Each row has a name. Each question is about the rows just above it.

.33  .32  .37  .19  .02  -.29  .39  -.09  .34  .29  .04  .38  .43  .01  -.09  .35  -.13  .25  .40  .07  .43  .49  .15  -.09  -.03  .08  -.30  .60  -.57  .08  -.17  -.22  -.02  .53  -.21  -.44  .35  -.48  -.11  .10  -.43  .21  -.24  .31  -.47  .18  .21  .52  .18  .55  -.30  -.20  -.09  .05 = k_336
.29  -.25  .40  -.23  .79  .11  .35  .58  -.45  .02  -.37  -.10  .07  -.48  .04  -.26  .23  -.32  -.26  .47  -.43  .30  -.06  .39  .28  .35  .30  .02  .76  -.14  .00  .64  .44  -.47  .12  .59  -.16  .65  .18  .39  .44  -.10  .14  .55  .39  .08  -.25  .06  .14  -.08  .54  .07  .18  .24 = k_506
.40  -.27  .52  -.21  .78  .03  .40  .84  -.26  -.01  -.31  -.19  .10  -.49  .09  -.10  .33  -.17  -.22  .64  -.40  .50  .02  .54  .23  .41  .25  .11  .84  -.05  .07  .84  .50  -.54  .04  .63  -.08  .73  .12  .37  .37  -.04  .21  .63  .41  .26  -.30  .15  .24  -.15  .57  .00  -.01  .40 = k_923
.34  -.28  .48  -.26  .80  .20  .52  .62  -.41  .17  -.40  -.13  .19  -.50  .08  -.13  .22  -.09  -.31  .65  -.36  .40  .06  .38  .26  .49  .25  .06  .75  -.12  .02  .64  .23  -.43  -.08  .59  -.03  .65  .23  .34  .40  -.03  .11  .55  .54  .05  -.26  .14  .18  -.14  .44  .02  .09  .39 = k_712
.03  -.15  .01  -.24  .47  .72  .48  -.27  -.43  .55  -.36  .03  .22  -.06  .06  -.01  -.17  .31  -.23  .36  .16  -.15  .27  -.07  .29  .59  .09  -.20  .21  -.07  .02  -.09  -.52  .07  -.30  .45  .00  .22  .46  .18  .30  .04  .02  -.03  .74  -.52  .16  -.02  -.03  .02  -.07  .17  .25  .27 = k_497
.19  -.18  .30  -.17  .74  .10  .27  .36  -.52  .01  -.34  .02  .06  -.42  .01  -.36  .17  -.43  -.23  .25  -.42  .16  -.13  .25  .30  .22  .33  .00  .61  -.19  -.05  .43  .42  -.34  .24  .47  -.19  .52  .19  .37  .44  -.13  .07  .47  .27  -.02  -.18  .03  .07  .02  .48  .12  .33  .07 = k_163
-.27  .42  -.23  .53  -.54  -.31  -.52  -.19  .23  -.27  .66  .39  -.07  .45  .19  -.18  .25  -.40  .20  -.69  -.18  -.25  -.28  -.26  -.09  -.76  .42  .07  -.20  .07  .13  -.40  .36  .37  .75  -.55  .19  -.26  -.11  -.23  .14  .07  -.04  -.19  -.51  .29  .07  -.05  -.04  .07  .16  .26  .51  -.49 = k_834
.32  .33  .35  .19  .00  -.29  .37  -.11  .34  .28  .05  .38  .42  .02  -.09  .35  -.13  .24  .40  .05  .43  .47  .15  -.10  -.03  .07  -.29  .60  -.57  .08  -.17  -.24  -.03  .54  -.20  -.45  .35  -.49  -.11  .09  -.43  .21  -.24  .29  -.48  .18  .21  .51  .18  .54  -.30  -.20  -.09  .04 = k_540
.03  -.15  .01  -.24  .47  .72  .48  -.27  -.43  .55  -.36  .03  .22  -.06  .06  -.01  -.17  .31  -.23  .36  .16  -.15  .27  -.07  .29  .59  .09  -.20  .21  -.07  .02  -.09  -.52  .07  -.30  .45  .25  -.50  -.13  .09  -.43  .17  -.19  .21  -.52  .16  .25  .42  .13  .55  -.31  -.18  -.10  -.03 = k_334
Shift each entry of -.17 by -1 times .01:
-.18
.45  .00  .22 with +1 step of .01 on every entry:
.46  .01  .23
.22  -.06 with -1 step of .01 on every entry:
.21  -.07
Move every entry of .54 by -1 step of .01.
.53
Shift each entry of .51 by -1 times .01:
.50
Shift each entry of .13  -.40 by -1 times .01:
.12  -.41
Move every entry of .07  .02 by -1 step of .01.
.06  .01

